A small network was trained on made-up records. Each row is its average activation on records with the value named, seen along a few directions.
Values that are neighbours, or in one group, have similar rows; names and order tell nothing.
(in the rows, 500 means zero)
Random noise pushes rows far along 4 fixed directions. That doesn't count. These rows show it; they differ only by the noise:
[333 371 668 484 486 229 417 428 334 596 395 460 545 343 590 491 386 627
 547 501]
[674 623 434 285 574 703 422 593 438 438 719 450 528 471 494 459 363 543
 437 561]
[539 553 446 325 541 601 427 550 426 470 592 423 495 413 516 503 420 550
 501 533]
[673 567 290 328 541 623 561 561 529 553 608 390 445 459 557 613 518 471
 384 514]
[496 389 642 569 414 243 498 452 427 674 419 485 553 490 660 499 487 431
 467 534]
[168 505 281 280 455 702 364 541 450 364 307 278 313 261 483 630 682 466
 810 479]


ZEPUV, 17 values:
badum: [477 578 645 562 423 588 441 565 410 284 598 671 552 558 404 446 431 415
 603 535]
vib: [353 582 552 473 609 569 427 487 469 388 489 462 525 505 465 368 467 629
 723 503]
mudu: [441 490 451 454 379 588 503 465 537 357 491 547 467 474 406 501 666 375
 571 601]
zup: [302 494 409 540 421 658 443 571 595 316 416 456 395 546 347 542 686 518
 663 367]
per: [318 588 715 619 389 548 350 558 528 343 422 617 513 684 487 223 481 477
 713 535]
lamot: [581 540 803 588 431 513 438 521 373 342 645 697 601 541 386 249 398 469
 531 625]
bap: [613 529 375 524 607 504 589 542 586 511 541 494 523 576 546 469 512 627
 466 450]
rafed: [416 433 481 619 455 343 456 364 522 559 446 507 497 375 519 581 587 439
 444 492]
bup: [322 509 461 319 568 677 305 522 466 386 490 495 454 286 330 495 520 509
 708 493]
zasok: [848 546 300 409 627 636 745 460 719 598 616 362 478 623 556 616 546 482
 266 516]
lut: [491 383 439 599 645  91 697 402 520 670 426 552 460 507 498 611 429 776
 227 384]
nesi: [245 407 507 603 458 534 427 475 502 509 252 404 407 498 605 560 693 467
 777 510]
nerap: [482 471 470 430 498 569 381 434 506 514 428 470 483 420 455 489 498 459
 517 433]
favi: [608 525 107 671 480 517 776 544 654 623 478 441 367 591 443 796 629 434
 296 422]
zeze: [757 563 619 497 473 482 560 537 508 653 615 497 592 617 605 414 445 369
 335 560]
vadut: [585 630 346 377 623 707 549 542 567 560 481 482 531 492 527 622 491 514
 433 486]
rize: [653 413 431 581 489 470 749 517 596 533 600 594 454 578 455 602 461 429
 265 385]
ZEPUV is arranged as a ring.
Q: List every value one step from nerap, in the order listed.
A: bup, zeze
Q: List every value one step from rize, in the order listed.
A: badum, favi
Q: List every value one step from mudu, in the order listed.
A: lamot, rafed
Q: List every value one step from bap, in the order listed.
A: vib, per
